These are the activations of a small network on made-up records, seen along a few directions, one row for each record.
After each row come some of the record's fields: KOROF, SAF, TESAF, FOFI, LOSEP.
A field that a record lacks is written absent.
Other fields move the rows too, some of them a lot.
Strong random noise was added to every row along 18 fixed directions; ignore it. To show where, here is one row again and again, with new noise each time:
[ -85 -113 -151  -41 -261  155  -61   56  159  357  278 -161 -216   85
 -224  157 -426  183 -372 -238  247 -292   24  409 -290  248 -366  149
  -91  -81  -61   43  257  322   33 -194  -72  256 -185]
[ 285  190   23  274  -65  131 -149 -102  -82  136  160 -182 -342 -142
 -153  138 -233    9  175 -198 -178   16   95  273  192  174  -42   61
  -10  -28  134  197 -195   10  -79  -27 -116  145   40]
[-122  154   46  152 -232 -711 -232  518 -399  288 -337 -190 -163 -208
  437  234 -355 -101   39 -412  505 -197  -89   40  536  200  105 -106
  111  296 -424 -327 -226  150  -25  331 -187 -139  156]
[ 165  103   46 -351 -320  239   -5 -342  170  403  121   73  203  152
  212 -696  154  -71  224  -83 -411  131 -186   91 -178  -65  310 -196
  253 -200 -512  -25 -274   45  -59 -362  295   -7  476]
[  56   94 -200   36  -66  170  432  -25 -230  202  330  -12 -401  476
 -297  220 -485  170  714 -317 -220  555 -166 -685  760  281 -202    8
  270  214  466    6 -370 -135 -556   50 -385   75   -5]
[ 216  201 -139  352  217  320  188 -285  333 -223  152   85 -377 -163
  -81    4 -169 -150  162   96 -203  437  220 -361 -231  -76 -273  195
 -426 -312  289  216  290  253  -98   19 -106  238 -411]
[  31   52  246  181  352   10  -32  110 -207  -72   -2 -196  124  -81
 -346  102 -170  -79  -67   54 -382   78  431  311 -166  383   84  183
 -201   79   67  171   39  484 -120 -436   33   90 -217]
[-193  -37  406  183 -273 -589 -194  366  -11 -466   89   41  570  -51
 -121 -390  -50   27 -204 -240  272  146  216  -46 -137  192  137  209
 -234 -168  412  319   44 -111 -231  102  653  102 -249]
[   2  143  -13 -106  219 -283  114  145  -90  -32   58 -235  189   12
  -68 -291 -205  -35  187  -43 -273  386  225 -230   72  182  167   42
  155  104   83  104 -149   96 -199 -138  384 -187 -229]
[  72   77   52 -339 -528  109  173   77    0 -287 -332  157  210  -74
  416   41  -15  173  176 -284   37  212 -317  322  499 -151  -60  -31
  -88 -317 -193 -108  144   77  103  183 -398 -228  562]
[  37  215 -231 -198 -150  379  332 -148  192  155  180  -41   87  286
   88  -55  444  -25 -414  631 -347 -394   30  335 -183 -219  240   44
  321 -298  -90  207  -83 -274  116 -116  -86  -29  268]
[ 186  573 -407  156  -71 -424  136  227   34 -368 -108 -240  -93  -82
  117  143 -313 -263 -394 -147  -52   87  375  349  -33  151  269 -125
  -30    2  -55  230 -181  128 -116  287  225 -161  177]
[ -51  100 -325 -456  -53  203  524  202  159 -226  -81 -217  104  -63
  209   -9   47  -55  180 -149 -223  520   70 -531   28 -119 -217  -57
  100 -125 -244 -105  274  145  -54  179 -301 -251   62]
[-146  240 -156  -21   56  122  435 -206  215 -220  282  -10   36  277
 -150  319   58 -165  -70  172 -338  177  190 -140  -89  261  227  219
  -21 -113  207  164   -3  341 -264  -73 -419  145 -112]
[  36  363 -281  184   94 -485  -26  433  -88 -120 -150 -321  -40 -154
   82   43  -81 -312 -468   15   79 -290  410   32 -283   24  162 -250
  119  218 -274   72  -98 -177   15  284  451 -248  -28]
[  18 -249 -215 -241 -226  222 -153  -50  -20 -122  146  229  108 -136
 -130   25 -276  -12 -109 -375  362  -31 -209  537 -304    1  -50 -380
 -271  345 -320 -218   25  177   38   98  105  101  330]
[ 371 -272  -61  -66 -456  340 -130  166 -206  116  253   67 -179  -13
 -284  -67    2  407  191  -84  244  -87 -296  -28  280 -240 -418 -137
  100  152   96  125  -86 -634    0   81  -45  177  237]
[-104 -194 -100 -283  -34   10  209    6  -74   72   60  262  111  193
 -155   63  -39   22  165  143  219   85 -210 -515 -303    5  127 -149
 -248  478 -251 -327   89  217  -94 -122    4  -80 -277]
[ -49  264 -177 -213 -338  -22  565  424  200  304 -364 -266 -140  186
   44  596  133 -123 -240  465  108 -685   91 -531 -703 -169  145 -109
 -258  383 -447 -282  213  189  -13  154  139 -395 -426]
[  24   72  217  416  233 -223 -323  -58  181 -580 -248  160  -40 -334
  -61   14 -592 -124   87 -576   26   72  212  251   -8  112 -454 -123
 -389 -138  174   72  378  152  -13  140  407  -80 -122]

[ 230 -144   52 -499 -422  149   49  129  238   -3   44 -177  248 -255
  166    2  409  167  244  227  -22 -200 -214   29  134 -376  -18  -31
  245  126 -285   36  -99 -123   -3  114 -100   85  330]
(KOROF movom; SAF badu; TESAF ponep; FOFI vopu; LOSEP tup)
[   1 -243  290  199   84  -79 -492  111 -241  314  -38  -30 -125 -308
   79 -185  622  -47    8   73  186 -436  -26 -685 -182 -182 -241  -91
  179   51 -565 -177  294 -606  404  -51 -226  -45 -206]
(KOROF movom; SAF givi; TESAF dize; FOFI vid; LOSEP tup)
[-718 -260  335 -296  106 -136  441  364 -108  310 -129 -167  331   73
  203  398   86   14  434  210  196 -106 -197 -620  247   60  127  265
  -11  309  239 -469   50  259 -190  267 -197 -249 -571]
(KOROF gif; SAF givi; TESAF dize; FOFI vopu; LOSEP tup)
[-653 -463  315  -13  333  239 -241  147 -591  320  280   26  509 -288
  106 -291  647 -315 -138   53  253  168    7  -93 -396  191  404  103
 -127   69 -186 -371   20   94  256    1 -379  123 -176]
(KOROF gif; SAF badu; TESAF dize; FOFI vid; LOSEP tup)
[ 170  -45  207   30 -229 -326 -363   91  218   81   -2 -189 -166  -48
 -199  363  200  172 -128  -71   -2 -681   76 -347  -54  170 -460  119
  313   67 -481  120  353   37  119 -330 -463  179 -108]
(KOROF movom; SAF badu; TESAF dize; FOFI vopu; LOSEP tup)
[ -36    9   41  230  347 -101 -130  363 -347  195 -118 -151   92  -21
  102 -499  104 -111 -330  134 -163   34  317  105   77  -13 -109  -28
  300 -209  -69  124  -75 -233   84 -159  249    5  180]
(KOROF absent; SAF badu; TESAF dize; FOFI vid; LOSEP tofiv)
[-365 -328  -30 -233  170  305  201  147 -201  282  357 -279   87  349
 -396 -126 -207  161  328 -380 -181  185  -25 -312  213  165 -267 -135
  538  208  423  -71 -222 -500 -288   62  282 -118  -59]
(KOROF absent; SAF badu; TESAF ponep; FOFI vopu; LOSEP tofiv)
[ 319  479  220  318   16    2  183 -226 -315  -28 -445  314  -23  252
  192   -5  392  -45  -83  827 -361  -18   -5  251  110 -152  795  194
 -288 -273  151  155 -285  -31  153 -282  -56 -252   60]
(KOROF dek; SAF badu; TESAF dize; FOFI vopu; LOSEP tofiv)
[-226  -38  240  -77    3  147  -44 -361  172 -352  178  204  404  144
 -146  -19  263 -136   12  -45 -226 -219  -29  213 -211   38  279 -130
   59  -41  118   46   -8 -292  -15   30  212 -126  121]
(KOROF movom; SAF badu; TESAF dize; FOFI vid; LOSEP tup)
[ -50  243    8  -39 -192  125  199 -150  -69  325   45  -67  -78  264
   54  152  412 -187  -96   59 -275 -102   42 -313 -248  241  378   50
   -3  -82 -397  -84  -28  164    7 -218 -497  -25   74]
(KOROF gif; SAF badu; TESAF dize; FOFI vid; LOSEP tup)
[-134  257  234  517 -141  -39   84  -73 -139  140 -242  264 -238  297
  277   57  332 -107  -91  259   31 -221  -86 -339  206 -116  173  157
  -32 -453  236   11  -42 -435   65  167 -245  -58  -12]
(KOROF absent; SAF badu; TESAF dize; FOFI vopu; LOSEP tofiv)
[ 604  299 -336 -225 -651  -37   49  215  386  135   -8 -357 -245   44
 -242  198 -312  328 -504  147   52 -433  139  542 -460   -8 -159   94
 -132  -15 -189  379  125  301   78 -264  294   21  -55]
(KOROF movom; SAF badu; TESAF dize; FOFI vid; LOSEP tup)
[  12  -66  466   -6 -327  -10  306  499  -90  100 -483  171  379  283
  150 -252  381  146   37  573 -106 -110  -48 -355   91 -312  -16  194
  -58 -254  151   75  -88  -19 -214 -191  180   71  184]
(KOROF dek; SAF givi; TESAF dize; FOFI vopu; LOSEP tofiv)
[-232 -331  346   39   59   69  -65  -63 -105  -96  240  218  341  245
 -141 -311  190   83   53  -39  -89  225  -22  -47  258  128  -30  178
  140 -200  218  121  -39  -77 -202 -265 -153  385  191]
(KOROF dek; SAF badu; TESAF dize; FOFI vid; LOSEP tofiv)
[ 170  170 -245 -117  518  176  439 -100 -238  -62 -375   30 -250   16
  175  185  -68   40  432  411 -322  527  -68 -322  440 -215  105    8
  -40  114  110 -204  -23  106  103  -11 -314 -441 -166]
(KOROF absent; SAF badu; TESAF dize; FOFI vopu; LOSEP tofiv)
[-146  -30 -207   -4  266  168  -91  -52   16  314   44 -300 -275 -109
   36  -34  -85   30 -296  -65   17  -42  127   82 -239   44 -257  123
  143 -257 -124  -53  333   22  376 -107 -138 -132 -344]
(KOROF dek; SAF badu; TESAF dize; FOFI vopu; LOSEP tofiv)
[-349  -28  213 -125  -87  100 -105  128 -120  219  192 -455  321 -109
   21  -36  540  -56  -86   -1 -134 -237   50  125  -88   61  329  163
  496 -196  293   94 -291 -469  162  254    6 -198  -42]
(KOROF dek; SAF givi; TESAF dize; FOFI vopu; LOSEP tofiv)
[-264 -329  380  178  139  783  216  130 -161  142  246 -248   54   -1
 -374  455 -205 -117  515 -211 -331  -50   85  608  380  118 -107  -27
   91  265  686    5 -583   80 -613  258  -59  497  423]
(KOROF dek; SAF badu; TESAF ponep; FOFI vopu; LOSEP tofiv)
[-136 -133 -318 -433 -108 -161  138  -29  483 -466   54   35  229   52
  -70  127  -85  237 -370  145  327 -120  -93  119 -299 -212 -131   51
    0   -2  157   63  361  -17  161  161  257 -162 -289]
(KOROF dek; SAF badu; TESAF dize; FOFI vopu; LOSEP tofiv)
[-162  -86 -762   -3  311    0  149  134   10  341  364 -121 -449    0
  103 -173 -564  -33 -405 -268  373  449  125 -130  -14  171 -549   30
    7  -63 -130 -103  282  350   14   41 -253  302 -186]
(KOROF gif; SAF givi; TESAF dize; FOFI vid; LOSEP tup)
[-117  174 -349  -33  222   65  263  155  -42   35    1 -502 -355 -449
  181  425 -358 -184  302 -329  192  582  132 -253   -2   97   49  140
 -289  145  181 -232   51  402   31  553 -271 -255 -557]
(KOROF gif; SAF givi; TESAF dize; FOFI vid; LOSEP tup)
[ 149 -275  704  458  390  248 -400 -210  255  347  208 -130 -124 -156
 -351  -49   92  102  411  358 -517 -542  176  108  217  -29 -491  317
  270  -93  407  365 -119  -21 -250 -464  149  650 -143]
(KOROF gif; SAF badu; TESAF dize; FOFI vopu; LOSEP tup)
[-450  187  335  -49 -400  -52  358 -109  163  167 -126  233  313  664
  146    1   11   25 -184  -12 -192 -184  -99   56   -7  317  238  284
  -67 -521  145   -7   99  313 -198 -277  -97  -53   75]
(KOROF gif; SAF givi; TESAF ponep; FOFI vopu; LOSEP tup)
[ 277 -131   26  -23   24  163   54  446  -49   56 -272 -112   65 -412
  411  -60  242  116 -152  698  124 -274    3  587  418 -605 -203   96
   13  -58  -60  101  -62  -74  121  168  -14  250  398]
(KOROF gif; SAF badu; TESAF dize; FOFI vid; LOSEP tup)
[-159 -288  530   72   15  326  149  281  -97 -290 -103   29  357 -336
   37   65  597 -122  326  288   -1  187   90 -522 -118 -258   -8  214
 -359  -54  108  -55  228   11  -76  164 -277  180 -210]
(KOROF movom; SAF badu; TESAF ponep; FOFI vopu; LOSEP tup)
[  48  -25 -167   51  139   -2   49  216 -236   59  148  -84   -5   10
 -187  -58  -79  195 -291  427  172   -5  100  173  -57  -54    8  184
  -53   41  354  184   17 -185  120  -57  213  -44 -389]
(KOROF movom; SAF badu; TESAF dize; FOFI vopu; LOSEP tup)
[-158 -319 -279  119  290  492  -80 -344 -182  219  340  442 -309  223
 -190  -92 -184   43  -23 -192  112   86 -245  -61   85   63 -514 -211
   41  -17  -11 -196  198 -180  104 -138 -414  231  147]
(KOROF gif; SAF givi; TESAF dize; FOFI vopu; LOSEP tup)
[ -70  113 -167  309  289  -68  229  145  189 -242 -240  144 -223  -30
  230  126 -144  -23   40  326  148 -266  -34 -221  349 -486 -418 -120
   17  -73  588    8  110 -646   27  653  427 -298 -174]
(KOROF absent; SAF givi; TESAF dize; FOFI vid; LOSEP tofiv)
[  44  203  -70 -259   85   32  171 -668  655 -450  -99  249  -12  239
   18   32 -557  158  494 -528 -544  169 -214  111  426   80 -428 -155
  142 -294  292   64  246   80 -125  -38  201 -362  194]
(KOROF gif; SAF givi; TESAF dize; FOFI vopu; LOSEP tup)
[ 269 -211  321  -33 -416 -420 -724  -81  -35   -4  172   49  225 -173
 -333 -352  265   40 -114 -374  246 -156  -11  -71 -616  223  302 -140
 -116  301 -569   90  -88   31   56 -390  327  267   25]
(KOROF dek; SAF badu; TESAF ponep; FOFI vopu; LOSEP tofiv)

Which values does each new row have?
[ 217   21  257 -140 -193  329 -161 -319  111   70   -3 -231  -60 -146
 -237   14   33  142  353 -374 -338   96  -33   98 -255  118   62   42
 -121 -116    0   68   72   39  138 -201   84 -207 -145]
(KOROF dek; SAF badu; TESAF ponep; FOFI vopu; LOSEP tofiv)
[ 223  371 -354   59 -323  -11   84  -77  407  110 -186 -207 -600 -143
  297  202 -521   95  -88 -366  194  -21  -30   75  -22  -82 -399   67
 -218 -361  -90   -1  399  135  221  261  -19 -233 -228]
(KOROF movom; SAF badu; TESAF dize; FOFI vid; LOSEP tup)
[ 435 -128  199  -25 -609 -290  -82  602 -218 -294 -101   82  343 -235
   26  -87  251  142 -150  338  474  -23   -6  256   78 -275  296   36
 -382  315 -170  202 -258   36 -203   87  177  417  357]
(KOROF movom; SAF badu; TESAF dize; FOFI vid; LOSEP tup)
[ 569  392  -72  341 -550   41  183  403 -640   30 -281  112 -308  264
 -169   70  180  -31 -111   46  -17  231  117 -424  -79   59  294 -160
 -356  101 -299  118 -252 -163 -140 -131 -273    6  331]
(KOROF movom; SAF badu; TESAF dize; FOFI vopu; LOSEP tup)
[-109  -41 -228  124  360   99  -88  -65 -400  -34  305   -3  -42  179
 -336 -110    8 -127 -175 -315 -167  203  184  -77  -37  325  -21 -243
  218  143   17   29  -89 -349   -4  -82  -83  -31  138]
(KOROF gif; SAF badu; TESAF dize; FOFI vid; LOSEP tup)
[-277 -369  -48  171  363   22 -156  221 -190  208  415  -89   47 -197
  -65   96 -294  -63   17  290  450 -346  -60  680  370 -170   52  -83
  237  550  519  -57 -558 -298 -228  468  434  366    8]
(KOROF movom; SAF badu; TESAF dize; FOFI vid; LOSEP tup)
[ 156  199 -301  139  355 -180 -227  104 -667  126 -174  -17 -221   82
  -61   88  -44   42 -477  264   18 -293   99  442  148   97  185 -209
  273  198 -356  -56  -37 -380  478 -238 -141 -454   67]
(KOROF movom; SAF badu; TESAF ponep; FOFI vopu; LOSEP tup)
[ 156 -279  -97   37  142  256  -41  141 -621 -112  203  207   30  -42
 -304  127  214  180  -31  360  227  170 -114  142  234  -62  109  -17
 -144  362  158   15 -141 -257   93  -45 -387  158   70]
(KOROF gif; SAF badu; TESAF ponep; FOFI vopu; LOSEP tup)
[-142   59 -598 -390  150 -127  174  362 -202  180   58 -365   96   61
  236 -218 -340 -133 -369 -373  -50  243  167  504  264  175  -33 -321
  530  148 -427 -113 -270  163  -97   79   28  -48  665]
(KOROF gif; SAF badu; TESAF dize; FOFI vid; LOSEP tup)
[ 132  163  -22   55  117  285  231 -272  103 -124   27   91 -148   22
   30   94   86  -62  380  136 -327  144  -45 -243  197 -150    8  -33
  -13  -65  168   27  -24 -205  -60  116 -130 -128   -5]
(KOROF movom; SAF givi; TESAF dize; FOFI vid; LOSEP tup)
[ 357   61 -178  -39 -377 -148 -255 -663  494 -340  322  489 -167  156
 -208  415 -133  205    6  258  255 -524 -442  541  128 -132  198  -79
   20  270  151  196 -247  -71  -44   30  -61  292  195]
(KOROF movom; SAF badu; TESAF dize; FOFI vopu; LOSEP tup)
[  76    4 -195    5  -76 -153    1   75 -111 -384  259  124  240   45
 -307  -74  253  173 -502  443  274  162   61   94 -345  -16  319  242
 -238  -40  561  363  -22 -179  135   37  154   29 -360]
(KOROF dek; SAF badu; TESAF dize; FOFI vopu; LOSEP tofiv)
[-129  102  303  310   73   66  -79  -53   18 -154   54 -149   71 -141
  127 -190  245  -22  -29    4 -223  274  197   61  220   34    8  443
  104 -688  493  339   33 -137   50   51 -203  152 -102]
(KOROF dek; SAF badu; TESAF dize; FOFI vopu; LOSEP tofiv)
[  76   58   -9   85  173 -157   58  428 -653  -69 -107 -295   -5 -105
 -190  168  306  -82  101   40  -26  261  223 -491   60  102  357  -91
   45  423  -27  -50 -253 -337   -5  145 -122 -276 -152]
(KOROF absent; SAF badu; TESAF ponep; FOFI vopu; LOSEP tofiv)
[-218   -5   -3 -289  -51  350  380  -36  348  172  270 -406  117   96
  -55    3  115   47  156  -37 -344   31   83 -165  -94    6  -99  181
  210 -203  366  122   28 -105 -161  130  150  -63 -197]
(KOROF gif; SAF badu; TESAF dize; FOFI vid; LOSEP tup)
